Look-ups in named tables: a row name and a column name give one cell, copied from the table.

Table Bes
	Dufere	Pura	Ret	Migatub	Famik	Sidovid
Sim	115	114	108	180	86	82
Bilek	86	84	141	106	180	150
Dos	111	99	220	72	118	116
Mivisa	108	98	109	133	93	208
Zot	119	190	132	152	108	153
Gadi	126	160	134	84	56	186
Zomomik	173	100	172	94	89	99
Vut	146	101	127	107	138	223
Liroro	155	101	125	91	134	89
Reku	168	188	188	189	174	183

What is the Migatub of Gadi in Bes?
84
What is the Migatub of Vut in Bes?
107
What is the Ret of Zot in Bes?
132
What is the Sidovid of Zomomik in Bes?
99
What is the Sidovid of Gadi in Bes?
186
What is the Pura of Zot in Bes?
190
What is the Dufere of Sim in Bes?
115
What is the Migatub of Liroro in Bes?
91
What is the Famik of Vut in Bes?
138
What is the Sidovid of Liroro in Bes?
89
What is the Ret of Gadi in Bes?
134
What is the Famik of Gadi in Bes?
56
What is the Ret of Vut in Bes?
127
What is the Famik of Bilek in Bes?
180
What is the Ret of Liroro in Bes?
125
What is the Famik of Sim in Bes?
86
What is the Ret of Zomomik in Bes?
172
What is the Dufere of Bilek in Bes?
86
Which row has the largest Pura? Zot

Table Gekit
	Lafidib	Leg	Tek	Ripi	Padutep	Gako
Susavo	52	114	96	183	56	165
Buk	145	129	44	91	42	83
Lomo	117	182	68	154	57	212
Dag	147	151	147	175	103	190
Resire	97	181	184	65	167	161
Rez	117	132	87	155	139	186
Rop	92	211	88	210	62	200
Zokav	109	208	171	208	213	134
Reso	62	52	132	45	210	127
Ramog	169	54	183	101	173	201
Rit	54	208	49	117	145	153
Mosopus	132	69	82	113	84	215
Fom	158	160	100	196	173	94
Puz	53	62	47	93	80	125

What is the Padutep of Rit in Gekit? 145
What is the Gako of Susavo in Gekit? 165
What is the Ripi of Fom in Gekit? 196
What is the Tek of Susavo in Gekit? 96
What is the Padutep of Fom in Gekit? 173
What is the Lafidib of Mosopus in Gekit? 132
What is the Tek of Resire in Gekit? 184
What is the Tek of Buk in Gekit? 44
What is the Leg of Zokav in Gekit? 208
What is the Leg of Mosopus in Gekit? 69
What is the Gako of Rez in Gekit? 186
What is the Leg of Reso in Gekit? 52
What is the Lafidib of Ramog in Gekit? 169
What is the Padutep of Zokav in Gekit? 213
What is the Ripi of Mosopus in Gekit? 113
What is the Gako of Ramog in Gekit? 201
What is the Gako of Zokav in Gekit? 134
What is the Gako of Rit in Gekit? 153
Row with the largest Ripi: Rop

Table Dobepoz
,Nesopav,Tor,Sif,Zivi,Pitu,Buzire
Lal,204,195,208,197,196,195
Pefese,202,203,202,200,198,194
Volurez,206,204,203,167,197,204
Vem,204,209,194,202,191,200
Paral,194,200,204,200,206,202
Tige,203,206,201,206,205,211
Libot,204,194,192,203,194,213
Bon,211,196,199,204,194,196
Lupipo,203,190,207,197,207,197
Nel,197,198,210,207,199,199
Bib,190,191,207,205,201,200
Ror,193,207,13,207,197,200

Pefese, Pitu => 198
Paral, Buzire => 202
Libot, Zivi => 203
Bon, Pitu => 194
Ror, Zivi => 207
Pefese, Buzire => 194
Tige, Nesopav => 203
Libot, Pitu => 194
Tige, Sif => 201
Lal, Pitu => 196
Bib, Pitu => 201
Lupipo, Pitu => 207
Pefese, Sif => 202

Mog:
         Ritomon  Papor  Nurus
Duko        -454    546   -448
Lof         -397    591   -403
Fom         -413    570   -425
Todum       -405    579   -417
Vuge        -403    589   -412
Motupi      -400    589   -408
Venisap     -389    589   -396
Fepapez     -582    472   -485
Kas         -392    587   -396
Sefika      -384    588   -391
Roze        -382    582   -391

Vuge, Papor => 589
Roze, Papor => 582
Venisap, Ritomon => -389
Todum, Ritomon => -405
Fom, Nurus => -425
Fom, Ritomon => -413
Motupi, Papor => 589
Sefika, Papor => 588
Todum, Nurus => -417
Kas, Nurus => -396
Venisap, Nurus => -396
Lof, Nurus => -403
Kas, Ritomon => -392
Roze, Ritomon => -382
Motupi, Ritomon => -400
Fepapez, Papor => 472
Fepapez, Ritomon => -582

Mise =
         Tegulan  Movatu  Zorab  Libe  Zule  Gufur  Fer  Tudeba  Dig  Sazo
Koduzot      114     119    145   163   112    202  186     210  147   120
Vunu          57      84    136   175   113    172  214     201  127   116
Dar          171     157    165   184   183     70   71     139   73   237
Belu         148     165    142    96    90    222  166     153  188   110
Kurumi       174     125    116   124   103    197  188     154  199   107
Rogavar      184     209    200   184   213     97  106     114  141   187

What is the Tudeba of Dar in Mise? 139
What is the Sazo of Rogavar in Mise? 187
What is the Dig of Koduzot in Mise? 147
What is the Zorab of Dar in Mise? 165
What is the Tudeba of Kurumi in Mise? 154
What is the Sazo of Belu in Mise? 110
What is the Dig of Kurumi in Mise? 199
What is the Libe of Koduzot in Mise? 163
What is the Zorab of Vunu in Mise? 136
What is the Zule of Vunu in Mise? 113

Divik:
         Fiku  Zev  Tig
Geb        48   34   23
Fikiraf    52   66   77
Nideko     52   67   78
Gabag      50   64   74
Sokofek    52   66   76
Pemek      49   35   24
Kaz        51   66   77

Gabag, Zev -> 64
Gabag, Fiku -> 50
Kaz, Fiku -> 51
Pemek, Tig -> 24
Nideko, Fiku -> 52
Sokofek, Fiku -> 52
Sokofek, Tig -> 76
Nideko, Tig -> 78
Geb, Fiku -> 48
Fikiraf, Tig -> 77
Nideko, Zev -> 67
Fikiraf, Fiku -> 52
Sokofek, Zev -> 66
Geb, Tig -> 23

Sosogel.tsv
	Voz	Mebifif	Zezota	Fakidap	Lugegeb	Kaguvo	Pami
Zudap	176	238	217	234	107	95	192
Dip	141	186	52	177	135	97	140
Sotupo	125	125	177	109	114	92	186
Refugel	221	218	201	99	110	99	179
Lud	180	164	212	159	108	84	193
Zef	125	162	212	148	108	72	25
Favokir	128	73	90	223	129	126	86
Pum	134	204	158	155	117	151	174
Lop	133	73	204	204	110	72	25
Munafe	215	124	52	99	135	120	151
Nif	191	199	120	135	124	130	102

What is the Pami of Lud in Sosogel?
193
What is the Mebifif of Nif in Sosogel?
199
What is the Lugegeb of Dip in Sosogel?
135
What is the Kaguvo of Munafe in Sosogel?
120
What is the Pami of Zudap in Sosogel?
192
What is the Zezota of Dip in Sosogel?
52
What is the Lugegeb of Refugel in Sosogel?
110
What is the Voz of Favokir in Sosogel?
128
What is the Voz of Pum in Sosogel?
134
What is the Fakidap of Munafe in Sosogel?
99

Sav =
	Fize	Vivofi	Guvoze	Kado	Rere	Rop
Denadus	223	860	858	920	889	225
Sibulu	176	943	935	986	990	167
Rim	195	860	869	967	965	207

Denadus, Rere => 889
Rim, Rop => 207
Sibulu, Fize => 176
Rim, Vivofi => 860
Denadus, Guvoze => 858
Rim, Kado => 967
Rim, Rere => 965
Denadus, Vivofi => 860
Denadus, Kado => 920
Denadus, Rop => 225
Sibulu, Rop => 167
Sibulu, Rere => 990
Rim, Guvoze => 869
Rim, Fize => 195
Sibulu, Vivofi => 943
Sibulu, Kado => 986

Tuga.tsv
	Bolid	Voviroz	Gagup	Saposef	Toragok	Saf	Mozov	Gokipog	Telameg	Fum
Kam	61	50	45	40	39	73	6	89	70	49
Paten	53	60	68	28	54	22	85	21	61	22
Kufotal	70	47	64	19	50	20	25	56	30	53
Geza	40	50	33	63	78	24	25	22	67	18
Gigu	54	51	45	64	57	30	40	93	43	31
Fefo	59	8	36	47	61	62	64	51	34	11
Folope	68	38	36	39	63	50	81	62	90	75

Kam, Telameg => 70
Geza, Saposef => 63
Kam, Gagup => 45
Kufotal, Voviroz => 47
Folope, Fum => 75
Kam, Mozov => 6
Geza, Saf => 24
Fefo, Gagup => 36
Gigu, Telameg => 43
Paten, Saf => 22
Gigu, Saf => 30
Folope, Toragok => 63
Paten, Voviroz => 60
Kufotal, Gokipog => 56
Kam, Voviroz => 50
Geza, Gokipog => 22
Kufotal, Fum => 53
Folope, Mozov => 81
Which row has the largest Telameg? Folope

